Each row below holds a small network's activations on one input, seen along a few directions.
Each table varies a few parts of the input and shows all the possible inputs, shuffled.
Descriptions start from the smaller parts, as in this example, which fits no table here: one of 8 places around a ring, together with either a single point or (one of 2 separate values, together with one of 4 places along a line) or one of 9 places around a ring.
Shared parts are said once, and a part with two or three values counts as separate values.

Other details of the inputs vary at random and push rows far along two fixed directions, the same in every table; ignore that.

A family of inputs:
x1: [ 15 -34  13  28 -24   8  13   0  -6  15 -12]
x2: [ -4 -13  -7  17 -28   9  23  22   4  22  -7]
x3: [ -1  -4  22  10 -32  11  16  22  -7  17   1]
x4: [-49  15  38 -60  72 -42 -49  15 -42   1  -8]
x5: [ 11 -27  16  31 -27  12  17  -2 -10  12  -9]
x6: [  2 -19  25  26 -22  10  13   1 -19  15  -8]
x7: [ -6  -5   9  19 -17  18  20  21 -20  15  -6]
x8: [ 14 -28  16  30 -22   5  15   0 -10  14 -10]
x9: [-15   1  11  15 -26  -2  17  17  -6  21   1]
x10: [ 20  16 -25  -1   7  14   0 -19  15 -24   9]
x11: [-16  -6  27  15 -27  -8  13  10 -15  20   1]
x12: [ 14  21 -30  -6   7  11   2 -11  20 -18   9]
x13: [ 16  13 -33 -11  15   5  -3  -7  23 -17   4]
x14: [  5 -23  -2  19 -14  15  19  21 -10  17 -11]
x15: [ -7  -8  29  22 -25  -2  14   2 -17  16  -2]
x16: [ 23   2 -14   0  17   5 -11 -23  12 -25   5]
x17: [ 20   5  -5   0   9   2 -11 -33  10 -27   5]
x18: [  6  30 -25  -6  -2   6   0 -13  24 -19  13]
x19: [  2 -17   1  20 -13  10  22  23 -16  17  -9]
x20: [ 31  -3 -13   2   8   1 -12 -36  19 -26   4]
x21: [  6  17 -17 -13  18  12  -9 -11   5 -20   5]
x22: [-10  -6   0  14 -25   9  21  24  -2  25  -5]
x23: [ 15  15  -4   4 -12   7  -7 -42  21 -28  13]
x24: [ 17  22 -22   1   4  15   1 -20  13 -27  11]
x25: [-10 -14   7  15 -25  -5  19  22  -3  25  -4]
x26: [ -7 -10  -3  15 -20   2  22  27  -2  24  -6]
x27: [-43  11  25 -57  57 -42 -45  15 -26   3  -3]
x28: [ 14   7 -13  -4  -7  -7  -7 -32  28 -23  13]
x29: [  6   6 -22 -17   6  -7 -14 -13  28 -13   7]
x30: [ 28  -4 -19   1  11  12 -12 -28  20 -26   4]
x31: [  8  23 -21  -2 -14   8  -2 -27  32 -22  15]
x32: [  1  -3  22  13 -31   6  19  23  -8  17   3]
x33: [  8  10 -31 -18  12  -1 -10  -7  27 -13   4]
x34: [  8 -29  18  25 -20   7  12   2 -13  15 -12]
x35: [ 11   7  -9  -7  20   8 -14 -21   6 -26   4]
x36: [  6  17 -21  -7  -7   3  -6 -23  30 -17  12]
x37: [ 23  10  -6   5   2   7  -8 -39  13 -28   9]
x38: [  1 -15  18  25 -11   9  15  12 -22  16  -5]
x39: [-67  -3  43 -31  31 -33 -12  61 -54  44 -17]
x40: [ -2 -17  19  23 -13  14  13  13 -22  16  -7]
x41: [ 12   5 -12 -10   0 -12 -13 -28  25 -20  10]
x42: [ -9 -18   4  10 -23  -3  13  20   2  25  -7]
x43: [-46  31  28 -47  43 -29 -35   5 -26  -7   6]
x44: [-10   0   1  18 -30  12  24  20  -2  21  -3]
x45: [-47  29   8 -60  74 -22 -34  35 -34   1  -8]
x46: [  3 -16  21  25 -29   0  16  -2  -8  16  -3]
x47: [  7  14 -28 -15  13  -5  -7  -6  23 -13   5]
x48: [ -7 -15  -4  11 -18   4  18  28   0  25  -9]
x49: [ 13  18  -5   3  10  10  -8 -24   4 -26  10]
x50: [-47  19  35 -55  64 -37 -45  10 -38  -3  -5]
x51: [ -6   0   0  19 -22  18  25  24  -8  20  -5]
x52: [ -6 -14  19  20 -32  -5  16   5  -6  21   1]
x53: [  1 -30  19  17 -21  -4   8   5  -7  22 -10]
x54: [ -8 -20   5   9 -17 -12  12  25  -3  29  -7]
x55: [ -2 -12  28  26 -23  11  14   2 -22  13  -6]
x56: [ -8 -16   5  12 -20  -9  14  22  -1  26  -6]
x57: [ -7 -20  26  15 -15 -10  10   7 -17  19  -7]
x58: [  8  11 -28 -17  15  -8  -9  -4  23 -11   4]
x59: [ 30  -2 -20   6   5  16  -8 -31  22 -29   5]
x60: [ 15  16   1   3   4   6  -9 -35   6 -28  10]
x61: [  7   2  -8 -15   8 -18 -17 -21  19 -14   8]
x62: [  6 -24  -1  17  -8   6  18  26 -14  22 -11]
x63: [  5 -19  -9  16 -12   6  22  29  -3  26 -11]
x64: [-68 -11  59 -37  39 -43 -23  57 -64  45 -19]
x65: [  5   6  -7 -11  -2  -6 -13 -27  21 -20   9]
x66: [ -3 -11  -5  15 -12   8  24  30  -8  23  -9]
x67: [ -2 -10  20  27 -18  17  15   9 -21  12  -5]
x68: [ -4  -5  -3  19 -27   6  24  22   0  24  -3]
x69: [ 10   4  -1 -12  14 -13 -18 -28  12 -19   5]
x70: [ 22   6 -28  -5  13   8  -4 -14  16 -22   4]
x71: [ 15   7 -10  -3  19   4 -11 -21   6 -25   6]
x72: [  2 -19   0  20 -16  17  22  21 -12  16 -10]
x73: [-37  20   2 -58  71 -23 -34  33 -26   3  -9]
x74: [ 31  -3 -20   4  11   7  -9 -27  20 -25   5]
x75: [  8  11   0  -7   2  -1 -14 -34  14 -21   9]
x76: [-53  26  33 -57  56 -38 -43  13 -35   0   1]
x77: [ 12  29 -28  -5   5  13   2 -14  20 -22  11]
x78: [  9  21 -28 -11  10  14  -3 -10  20 -18   6]
x79: [ 22   1 -30  -8  13  12  -7 -14  19 -21   3]
x80: [ 14  11 -33 -12  12  11  -4  -8  23 -17   2]
x81: [  2  20 -17 -12   2  -6  -8 -17  23 -16  13]
x82: [ 17   0  -7  -9   9 -11 -17 -30  18 -19   6]
Each input here is: one of 2 separate values, together with either a single point or (one of 5 places along a line, together with one of 8 places around a ring).
Q: The inputs of x70 and x14 match in every part but the choice among 2 separate values. If x56 is changed in the same way as x70 into x14, which row does it become?
A: x42
Q: The inputs of x22 and x68 match in every part but the choice among 2 separate values. If x7 is changed in the same way as x22 into x68, which row does it become?
A: x24
Q: Change only the place on the ring of 8 in x21. List by row number the other rows that result.
A: x6, x22, x36, x40, x75, x76, x78
Q: Change only the place on the ring of 8 in x60. List by row number the other rows that result.
A: x9, x11, x15, x18, x24, x49, x77
Q: Change only the place on the line of 5 in x38. List by row number the other rows that result.
A: x16, x49, x71, x74

A family of inputs:
x83: [ -3  20   3 -22  38   8 -22  -3 -15 -20   1]
x84: [  2 -18  -7  15 -16  -6  16  17   3  25  -8]
x85: [-11  29   0 -15  31  -9  -9  -6 -11 -14   7]
x86: [ -2 -28  41  16 -23  -5  -5 -16 -15   6  -6]
x87: [-12  -5   7   5 -30  10  14  14   2  16  -2]
x88: [ -4   8  25 -17  27 -33 -33 -36  -9 -19   8]
x89: [ 67  13 -69  21 -46  20  14 -67  92 -48  28]
x90: [ -9 -14   4   3 -25   6  11  19   4  22  -6]
x91: [ -7  -3  12  16 -15  20  14   9 -16   9  -5]
x92: [ -3   5  -6 -25  38   4 -22  -1 -11 -18  -3]
x93: [  4  25  -3 -14  36  -7 -13  -4 -12 -18   4]
x94: [ -7   3   4  19 -24  -2  20  11  -2  14   1]
x95: [ -4 -24  -1   7 -16   8   8  18   2  22 -12]
x96: [  3   7 -13 -22  41 -18 -17   1   4 -11   0]
x97: [  5 -29   0  12  -7  13  10  17  -3  17 -11]
x98: [ -9   1   3  10 -26  -8  19  17   2  20   5]
x99: [-12  -2  11  12 -24  13  11  13  -4  12  -2]
x100: [  0  12 -12 -20  42 -14 -16  -1 -10 -15   0]
Q: What is each input in this table made of?
A: one of 2 separate values, together with either a single point or one of 8 places around a ring
Q: The inputs of x92 and x100 match in every part but the choice among 2 separate values. If x90 is changed in the same way as x92 into x100, which row does it become?
A: x89
